Read these off the matrix that follows. Rows and columns are numbered from 1.
1) Find the entry in the top-right corner.
2) Find the entry at row 2, column 1.
3) Find the top entry of the column that holds the smallest entry.
4) Find the entry at row 2, column 3.
5) Find the smallest entry.
6) Find the entry at row 3, column 2.
7) Find the entry in the bottom-left corner.
8) Find the entry just left of the largest entry.
[[137 152 159 177 189 182 108 126]
 [149 138 175 101 138 145 118  98]
 [ 92  81 159  42 147 111 157  91]
 [157 121 191 104  91 127  87 173]
 [154 137 112 107 101 159  96 164]]
1) 126
2) 149
3) 177
4) 175
5) 42
6) 81
7) 154
8) 121

X =
134,125,125,124,128,124
99,147,163,119,116,127
124,132,132,131,129,132
134,125,125,124,128,124
97,152,170,124,112,127
65,160,226,107,98,116
133,123,127,126,128,123
120,138,129,160,150,156
131,125,125,125,127,125
132,122,126,127,128,127
124,136,127,164,150,157
133,129,122,173,159,158
132,123,126,126,126,125
Give the second entry from the end, reading row by row.
Answer: 126
Give the entry directly above the largest entry.
Answer: 170
Give the 1st entry in reading order.
Answer: 134
Give the second largest entry.
Answer: 173
Give the 5th-last entry, reading row by row.
Answer: 123
Give the entry just left of the largest entry.
Answer: 160
The largest entry in the last column: 158
Give the bottom-right entry.
Answer: 125
Give the entry just left of 158.
Answer: 159
The entry directly above 156: 123
Give the entry just right of the largest entry.
Answer: 107
The entry just left of 119 -> 163
The 3rd entry from the end, reading row by row is 126
Give the smallest entry in the first column.
Answer: 65
Give the entry directly below 226.
Answer: 127
The entry directly below 112: 98
Give the entry just left of 163.
Answer: 147
Give the entry in the bottom-left corner.
Answer: 132
Give the entry just right of 112.
Answer: 127
The smallest entry in the last column is 116
The top entry of the column that holds the largest entry -> 125
Give the bottom entry of the column that holds the largest entry.
Answer: 126
Give the entry directly above the smallest entry.
Answer: 97

A =
90,186,149,88,138,78,162,80,163,84,77,115,160,77
84,163,88,73,109,123,167,75,189,149,70,184,146,84
90,198,200,131,93,107,181,60,164,134,196,195,168,81
Rows and columns are numbered from 1.
Report the entry just left of the smallest entry.
A: 181
Report the entry at row 3, column 1.
A: 90
The entry directly below 80 is 75
Report the largest entry.
A: 200
The entry in row 1 and column 3 -> 149
Report the entry in the top-left corner.
A: 90
The entry in row 1 and column 2 -> 186
The top-right entry -> 77
Report the entry just left of the largest entry.
A: 198
The entry just right of 181 is 60
Report the entry directly above the largest entry.
A: 88
Report the bottom-right entry.
A: 81
The entry in row 2 and column 1: 84

W =
150,100,184,114,188,150,181
118,151,75,142,78,105,86
166,91,190,132,188,127,192
146,138,126,97,130,174,116
199,173,120,78,122,170,111
149,110,165,124,168,127,168
176,153,124,102,121,158,116
106,154,70,139,77,104,82
127,131,117,132,116,123,119
97,103,129,153,126,109,135
93,87,148,191,135,57,166
85,112,163,77,152,213,119
127,152,74,145,79,103,85
164,147,122,98,124,155,120
126,133,129,125,131,126,129
118,146,82,138,87,109,94
What is the bottom-right entry?
A: 94
What is the minimum?
A: 57
What is the smallest entry in the first row?
A: 100
What is the last entry of the smallest entry's row?
A: 166
The entry directly above 170 -> 174
The smallest entry in the first column: 85
The entry just left of 147 is 164
What is the second-last entry, reading row by row?
A: 109
The largest entry in the first row -> 188
The entry just right of 102 is 121
The entry directly below 176 is 106
What is the fourth entry, reading row by row?
A: 114
The 2nd largest entry is 199
The first entry on the diagonal from the top-right corner -> 181
What is the entry just left of 79?
A: 145
What is the entry directly above 111?
A: 116
What is the top-left entry?
A: 150
The entry in the bottom-left corner -> 118
The maximum -> 213
The entry just left of the largest entry: 152
The top entry of the column that holds the largest entry: 150
What is the entry just right of 91?
A: 190
The 3rd smallest entry -> 74
The third entry in reading order: 184
The entry directly below the largest entry: 103
The entry directly above 147 -> 152
What is the entry just right of the largest entry?
A: 119
What is the entry just left of 155?
A: 124
The third-last entry, reading row by row -> 87
The smallest entry in the last column: 82

174,195,178,77,179,153,138,133,104,75,106,145,157,137,111,145
204,191,140,120,168,148,145,83,88,76,134,123,143,169,145,133
95,130,193,51,135,104,104,169,148,124,110,187,138,94,95,136
137,135,151,72,177,155,164,186,165,111,64,124,156,118,78,134
Indices start at 1.
Find the entry in row 2 and column 3.
140
The entry just left of 77 -> 178
The entry directly above the smallest entry -> 120
The entry at row 2, column 1: 204
Find the entry directly below the smallest entry.
72
Find the entry directly below 195.
191
Find the entry at row 1, column 2.
195
Find the entry in row 3 and column 1.
95
Find the entry just right of 72.
177
The entry in row 1 and column 1: 174
Find the entry just right of 88.
76
The entry just right of 157: 137
Find the top-right entry.
145
Find the bottom-left entry.
137
Find the entry directly below 120.
51
Find the entry in the bottom-right corner.
134
The entry at row 3, column 2: 130
The entry just left of the smallest entry -> 193
